Here are a small network's activations along a few directions, averaged over the inputs that share one value of a field.
Values that are neighbours, or in one group, have similar rows; names and order tell nothing.
Random noise pushes rows far along 4 fixed directions. That doesn't count. These rows show it; they differ only by the noise:
[ 158  -77  167   87  309   32  146  100    6  245  -68  -41  -85 -215
 -138  282  -77   78  109]
[ 106    9   87   75   73 -183  125  224  -85  170  -46  -24   82 -131
 -213   13  -22  -72   79]
[  88   26 -198  -64 -164 -146   52  261  -37  147 -228  183  208  147
 -255 -183   76  -75   79]
[ 260   26  -76 -304  -39  416 -195   96  421  231 -204  157  274  -32
 -260  -58 -213   24  -71]
[ 224  -26 -210 -282 -100  180  -17  314  460  326 -284  268  191  -67
 -453 -139 -117  173   43]
[ 230  151  418  -51   88  114 -166  108  150  107  226 -277  326 -421
 -195  -53 -358 -283 -168]


Values of J:
j8: [-199  -14  -89 -303 -261  281   25  134  553   26 -109   95  168  -77
  152 -104 -176   61  -95]
j7: [ -45  293  413   21   39   -9 -269   63 -112  -50  501 -251  473 -230
 -114 -218 -355 -413 -256]
j5: [-137  178  180 -118 -126  103 -116 -279  -97  -15  124 -286  130 -153
   66 -408 -205  -36  -36]
j15: [  39 -120   41 -142   25  308 -235 -301  335  -34  225 -154   45 -100
  -15   -1 -189 -132  218]
j14: [  22 -125   38   37 -103 -115  294 -102   70   -7  124   79  -20   -5
   28  -67   87  178 -318]
j12: [-112   13 -241 -142 -730 -105 -367  294  184 -187  122  107  359  113
 -325 -717  128 -318   33]
j1: [-127  -50 -170   71  -49  102  125  251  363  -51 -103   49 -100  -54
  127   -7 -140  167    9]
j3: [-309   76 -324   44  -94 -557  350  239 -622 -291   71 -140 -114  398
  -29    3  512  -49   81]
j6: [-191 -267  121  311  337 -322  306 -194 -320   24 -130  -48 -450 -194
  212  180  237  364  369]
j10: [  36  174 -140 -108 -546 -247 -195  153  -16 -254   32   92  253  234
   -7 -565   20 -355 -109]
j13: [-160  166 -179  381  155 -558  329   52 -462  -37    7  195 -465 -152
   28  205  380  369  280]
j2: [-108  141  158   55   26 -267  -48   47   16 -105  295 -317 -194  162
  -84   17  -18 -146 -129]
j11: [  60   73  -71  -69  -98 -368 -195  179  170  -46   96   59  -98 -331
 -121 -184 -176  138 -168]
j9: [  68 -146 -157   19 -299 -230  295  303  140 -151 -206  309  -64   59
 -314 -233  239  362  -40]
j4: [ 238  120  -69 -367 -230  383 -425  -36  380  203   -8   93  487  -16
 -150 -213 -214 -293 -317]
The values of J form a star with 7 arms.
Question: List every value one step from j8, in the order listed.
Answer: j1
Question: List every value one step from j4, in the order listed.
Answer: j7, j10
Question: List every value one step from j5, in the order listed.
Answer: j6
Question: List every value one step from j14, in the order listed.
Answer: j9
Question: List every value one step from j13, in the order listed.
Answer: j11

Values of D:
d10: [  84  -92   99  -25  -75   16  -33  -43  106  123  -24   -6   74 -170
  -71 -121 -121  -81   77]
d6: [ -13  -15   56 -150   83  375 -188 -214  164  -40   45 -128 -140   51
  211  257  -39  -10   37]
d7: [  58  -59   89  105  261   45   80 -140 -201  -14  -73  -54 -100  262
  139  329  114  -93  -80]
d9: [  46  -30   61  125  -25  -79   34  106   69  -57   -5   52 -131 -125
   62   66  -15  112  -64]
d8: [  16   93  -15   84   66 -188   15  106 -128   75   28   60   68  -49
  -97  133   37  -91   48]
d1: [-130   72   -8  198 -207 -711  226  275 -426 -122  185  -50  -68  -33
 -206 -341  280   13   45]
d5: [  -9  132   29  -17  -83  -80 -200   42 -116   22   21  -34  301  -21
 -149 -347  -78 -218  -45]
d3: [ -39  137  277   32   35    6   69  -69 -141  -97  164 -195  105 -148
  222   43 -128 -104 -220]
d2: [ -58  -18 -169   61   98  -57  185  -23   74  -24  -20    7 -202  -60
  -17   95    2  203  164]
d4: [-124 -152  -17   77   21   72   33  -73 -134  -75   31  -56  -22  157
  155    5   77  -82   89]
The values of D form a ring.
Question: Going along D from d9 by way of its neighbour d1, in what order are d7, d8, d3, d2 met?
Answer: d2, d8, d7, d3
Question: How many steps from neighbour to neighbour lead from d6 to d10, at the fewest?
Answer: 2
